These are the activations of a small neural network, seen along a few directions. Each row is one input.
In each table, some parts of the input vary, and every possible input appears once, in random order.
A made-up example of a description, with smaller parts first: line(6) and (point or ring(9) or (values(3) and ring(5))).
Shared parts are said once, and a part with two or three values counts as separate values.
In the rows, zero is written as 128.

Other details of the inputs shift rows strongly along three fixed directions, in all tables alike. That doesn't count.

A family of inputs:
R1: [154 161 107 133 156 181 145 144 111 116  96]
R2: [144 128 118 121 139 135 131 157 134  96 128]
R3: [127 139 126 112 152 144 149 163 136  97 130]
R4: [133 117  98 137  70 113 112  46 121 159 112]
R5: [117 114  88 126  97 104  93  66 123 177 135]
R6: [ 95 114 220 114 145  82 146 197 156 105 188]
R7: [124 121 147 116 136 131 152 155 143 107 150]
R8: [ 92 144  51 111 167 116 106 100 140 153 120]
R9: [ 95 160 119 123 161 114 112 103 142 178 126]
R10: [ 72 144 124 120 163  77  96 115 140 196 148]
R11: [121 122 126 118 140 127 134 143 139 109 145]
R12: [152 148 116 142 150 180 130 132 114 109  86]
R13: [105 123 244 102 150 108 133 193 150 133 182]
R14: [179  90 153 156  31 138 127  89 109  97 125]
R15: [167  90 142 148  35  89 141 126 121  87 153]
R16: [119 136 143 108 161 138 152 166 142 103 141]
R17: [161  97 116 149  44 110 146 117 114  85 140]
R18: [142 112 184 150  68 107 120 116 133 127 161]
R19: [169  93 145 152  46 126 134 100 102 105 117]
R20: [128 142 182 137 148 129 138 178 127 119 140]
R21: [152 157  85 138 160 181 128 133 109 121  91]
R22: [150 144 136 152 129 148 140 144 113 113 107]
R23: [142 148 137 124 151 162 139 157 118 122 120]
R24: [122 152  50 128 159 150 103  94 114 165  98]
R25: [ 71 137 141  99 163  90  98  94 151 194 137]
R26: [ 91 100  91 125  98  72  99  69 154 174 162]
R27: [116 116  84 120  82  72 112  72 143 157 148]
R28: [ 90 134 113 115 165 106 104 113 128 175 119]
R29: [153 134 107 123 161 186 127 145 107 110  89]
R30: [122 118 146 119 148 133 139 162 143 104 150]
R31: [119 121 144 126 147 121 149 167 136 104 143]
R32: [148 140  91 124 164 184 123 124 109 117  75]
R33: [ 70 138 134  96 171  94  98 105 148 196 141]
R34: [134 103 184 145  73  99 126 115 124 124 140]
R35: [109 140 206 133 158 117 131 171 138 125 137]
R36: [166 120 132 153  58 143 137  87 112 116 113]
R37: [141 135 132 129 153 153 136 162 109 117 111]
R38: [152 133  65 139 156 171 154 149 113  93  88]
R39: [147 129  69 128 136 164 150 123 124 110 103]
Each input here is: values(3) and (line(5) or ring(8)).
Changing only the values(3) part turns R36 into R35. The same change can be made to R7. Which row results? -> R31
List by row number the other rows that have the values(3) part in common with R8. -> R2, R5, R11, R12, R14, R18, R21, R24, R26, R29, R30, R32
Which other rows does R37 become when the values(3) part takes its other values? List them by row number. -> R5, R13
Which other rows does R18 become when the values(3) part takes its other values? List them by row number. -> R9, R22
